Look-ups in named tables: a row name and a column name give one cell, copied from the table.

geralu:
,tum,sili,mige,miduru,kolego,gur,dun,kem,bofeb
pofid,6540,5476,5517,5287,6302,7074,4686,6291,5796
mutis,5342,5880,5802,6120,4555,3805,6462,4682,5305
lasof,6380,5500,5523,5377,6225,6923,4739,6345,6018
rudog,7181,5578,5972,5145,5655,5677,5712,3931,1945
tuz,6026,5797,5862,5767,4791,4221,6369,4178,3911
dudu,7893,5374,5892,4691,6520,7254,4883,4492,1683
bug,6561,5472,5522,5276,6319,7099,4674,6284,5751
kavi,7464,5345,5639,4816,6750,7809,4438,5707,3852

What is the gur of kavi in geralu?
7809
What is the bofeb of pofid in geralu?
5796
What is the bofeb of rudog in geralu?
1945
What is the bofeb of kavi in geralu?
3852
What is the dun of mutis in geralu?
6462
What is the kem of tuz in geralu?
4178
What is the bofeb of tuz in geralu?
3911
What is the kolego of lasof in geralu?
6225
What is the sili of pofid in geralu?
5476
What is the kolego of kavi in geralu?
6750
Which row has the largest miduru? mutis

mal
cols = zov, fim, nemuvo, nizo, dezur, soperuk, nanafal, lafa, getezus
tinunez: [54248, 3085, 6503, 22739, -33326, -42566, 29539, -21196, -6900]
bez: [23724, 12604, 22592, -11292, 45664, -33065, 75627, 26229, 26912]
lagomi: [-614, 9445, 28331, 72352, 24162, 49203, 23936, 19308, 20228]
fomogo: [-4399, 30293, 5155, 36722, -6196, 64098, 40128, 26939, 21133]
vapod: [23473, 19817, 8853, 44059, 2551, 47106, 34086, 39576, -64391]
folad: [32126, 33331, 14436, -32111, 32376, 52104, 32827, 16965, 13509]
merote: [715, -10830, 21709, 38702, 21797, 6306, 15659, -2028, 58497]
mezumo: [22923, 22880, 26444, 5393, -5557, 13227, 32474, 14492, 53391]
dum: [12629, -3628, 13368, 14021, 38821, 1439, 12599, 22765, 10309]
dinave: [56743, 13068, 15036, 30425, 31292, 43954, 28629, 18550, 28476]
vufe: [7413, -9426, 22417, -11578, 8650, 56964, 5462, 12948, 37487]
giv: [18057, 20260, 17825, 31776, 17517, -15333, 39405, 26199, -3559]

zov of vufe = 7413
zov of mezumo = 22923
zov of fomogo = -4399
getezus of vapod = -64391
lafa of tinunez = -21196
fim of fomogo = 30293
nemuvo of merote = 21709
zov of vapod = 23473
fim of dum = -3628
nanafal of giv = 39405
nemuvo of fomogo = 5155
fim of tinunez = 3085

sif.tsv
	dut	kinesel	pemug	mapoger
vapuna	31.16	17.14	64.97	66.38
zuki	29.09	9.04	75.98	21.78
von	75.15	96.33	25.21	83.38
pavef	51.95	52.89	51.03	50.94

pemug of zuki = 75.98
pemug of vapuna = 64.97
dut of pavef = 51.95
pemug of pavef = 51.03
kinesel of vapuna = 17.14
mapoger of pavef = 50.94
mapoger of zuki = 21.78
kinesel of pavef = 52.89
pemug of von = 25.21
mapoger of von = 83.38
dut of zuki = 29.09
mapoger of vapuna = 66.38

Table gavuko
,bukavob,nor,linopid,puv,sumebik
dedavi,581,-498,-745,-705,-657
liloles,408,-619,-750,-709,-610
vebezut,-702,-881,-759,111,272
poko,-757,-742,-742,-353,391
kelafov,-761,-490,624,-260,-618

sumebik of vebezut = 272
bukavob of dedavi = 581
nor of liloles = -619
puv of liloles = -709
bukavob of kelafov = -761
linopid of vebezut = -759
linopid of liloles = -750

nolig =
	rok	bag	zuko	met	keruzu	labiv	zumu	liva	litug
mabi	-0.578	0.080	0.169	0.419	0.139	-0.086	0.129	-0.179	0.336
piz	0.017	0.067	0.120	0.148	0.059	0.083	0.067	0.070	0.127
peb	-0.476	0.133	0.015	0.516	0.344	-0.085	0.272	0.232	0.078
belagiv	-0.006	-0.096	0.168	0.234	0.020	0.047	0.069	0.076	0.160

mabi, keruzu: 0.139
belagiv, keruzu: 0.020
piz, liva: 0.070
mabi, litug: 0.336
belagiv, litug: 0.160
mabi, labiv: -0.086
piz, zuko: 0.120
peb, zumu: 0.272
belagiv, zumu: 0.069
piz, zumu: 0.067
belagiv, met: 0.234
peb, liva: 0.232
belagiv, liva: 0.076

dovila =
|  | gulir | vok | led | rotofi | gelik | mesomed | kif | dosu | vebope |
|---|---|---|---|---|---|---|---|---|---|
| dafida | 46 | 33 | 42 | 31 | 32 | 45 | 35 | 49 | 50 |
| vudeneb | 35 | 33 | 42 | 41 | 45 | 39 | 42 | 44 | 42 |
| pafisub | 42 | 14 | 29 | 26 | 10 | 47 | 28 | 51 | 54 |
| ranilud | 31 | 44 | 32 | 55 | 40 | 43 | 39 | 49 | 34 |
| devolef | 46 | 33 | 42 | 31 | 32 | 45 | 32 | 49 | 50 |
| fuz | 27 | 52 | 29 | 65 | 40 | 50 | 35 | 51 | 22 |
| fiz | 24 | 17 | 58 | 36 | 75 | 26 | 67 | 49 | 42 |
| pesetaz | 72 | 52 | 64 | 31 | 45 | 52 | 11 | 59 | 62 |
| rav | 35 | 40 | 39 | 36 | 40 | 30 | 53 | 20 | 34 |
| kip | 42 | 17 | 29 | 26 | 14 | 45 | 32 | 49 | 50 |
| felela | 20 | 60 | 19 | 84 | 40 | 54 | 32 | 59 | 9 |
| roziz | 24 | 48 | 29 | 65 | 45 | 47 | 42 | 54 | 22 |

kif of pesetaz is 11
gulir of dafida is 46
gelik of vudeneb is 45
gulir of ranilud is 31
vebope of fiz is 42
mesomed of dafida is 45
kif of rav is 53
kif of pafisub is 28
gulir of fiz is 24
gelik of pafisub is 10
vok of fuz is 52
vok of roziz is 48
led of kip is 29

